[[110 107 108 116 124 140 123 109 108 111 112 132 129 119]
 [137 145 148 122 137 146 141 135 134 120 114 148 147 115]
 [109 110 135 138 148 143 144 110 110 112 118 148 121 143]
 [122 124 122 144 111 107 108 115 125 140 144 111 114 133]
 [134 140 148 149 126 116 127 135 140 149 148 130 123 138]
 [124 129 109 112 124 139 120 112 113 110 108 130 138 108]
 [135 137 136 109 125 144 131 137 133 112 109 143 149 111]
 [108 109 140 147 149 132 145 108 109 121 130 149 113 148]
 [148 143 106 110 109 123 107 147 145 130 129 109 145 114]
 [108 108 112 137 145 127 140 108 107 118 133 136 109 147]
 [118 108 107 112 138 132 138 130 121 114 129 120 117 139]]
Counting starts at 1.
Read off the entry in row 2 and column 2.
Answer: 145
Read off the entry at row 1, column 2.
Answer: 107
Read off the minimum.
Answer: 106
Read off the entry at row 2, column 3.
Answer: 148
The top-right entry is 119
The entry at row 3, column 1 -> 109
The entry in row 1 and column 1 is 110
The entry at row 2, column 1 -> 137
The entry at row 1, column 3 is 108
The entry in the bottom-right corner is 139
The entry just left of the smallest entry: 143
The entry in the bottom-left corner: 118
Read off the entry directly below the smallest entry.
Answer: 112
Read off the bottom entry of the column that holds the smallest entry.
Answer: 107

Read these off the array that follows.
1) What is the second entry on the diagonal from the top-right corner?
2) What is the largest entry in the last row?
3) What is the bottom-right entry?
4) What is the bottom entry of the column that holds the smallest entry?
5) What is the first entry on the main diagonal?
6) What is the entry directly below 99?
7) What is the third entry on the diagonal from the top-right corner?
8) What is the smallest entry in the last column?
[[108 128 123 146 128]
 [128 128 116 126 123]
 [132 128 120 116 106]
 [128 128 128 122 119]
 [141 138 110 126 142]
 [111 128 127 111 125]
 [114 123 138 117 130]
 [122 128 128 126 131]
 [119 130 127 127 122]
 [118 126 133 129 135]
 [146 128 125  99 134]
 [133 126 137 131 128]
 [115 120 141 136 116]
 [128 126 128 128 117]
 [124 126 144 133 128]
 [128 124 145 123 132]]
1) 126
2) 145
3) 132
4) 123
5) 108
6) 131
7) 120
8) 106

x =
array([[110, 140, 131, 129, 124, 127, 117, 134, 105, 112],
       [121, 137, 131, 142, 111, 132, 135, 125, 110, 134],
       [142, 130, 121, 106, 127, 130, 124, 133, 144, 131],
       [139, 124, 127, 131, 138, 136, 149, 125, 140, 145],
       [131, 135, 123, 123, 115, 127, 128, 138, 127, 138],
       [145, 134, 115, 121, 143, 144, 148, 119, 141, 146]])
Counting starts at 1.
The maximum: 149
Read off the entry in the top-right corner.
A: 112
Read off the entry in the top-left corner.
A: 110
The entry directly above the largest entry is 124
Read off the entry just left of the largest entry.
A: 136
The entry at row 1, column 2: 140
The entry in row 1 and column 3 is 131
Read off the bottom entry of the column that holds the largest entry.
A: 148
The entry at row 3, column 2 is 130
Read off the entry at row 2, column 3.
A: 131
The entry in the bottom-left corner -> 145
Read off the entry directly below 129.
A: 142
Read off the entry directly below the smallest entry.
A: 110
The entry in row 2 and column 1 -> 121
The smallest entry -> 105
Read off the entry directly above 143.
A: 115
Read off the entry at row 3, column 1.
A: 142
The entry just right of the largest entry is 125
The entry in the bottom-right corner: 146
The entry just right of 128 is 138
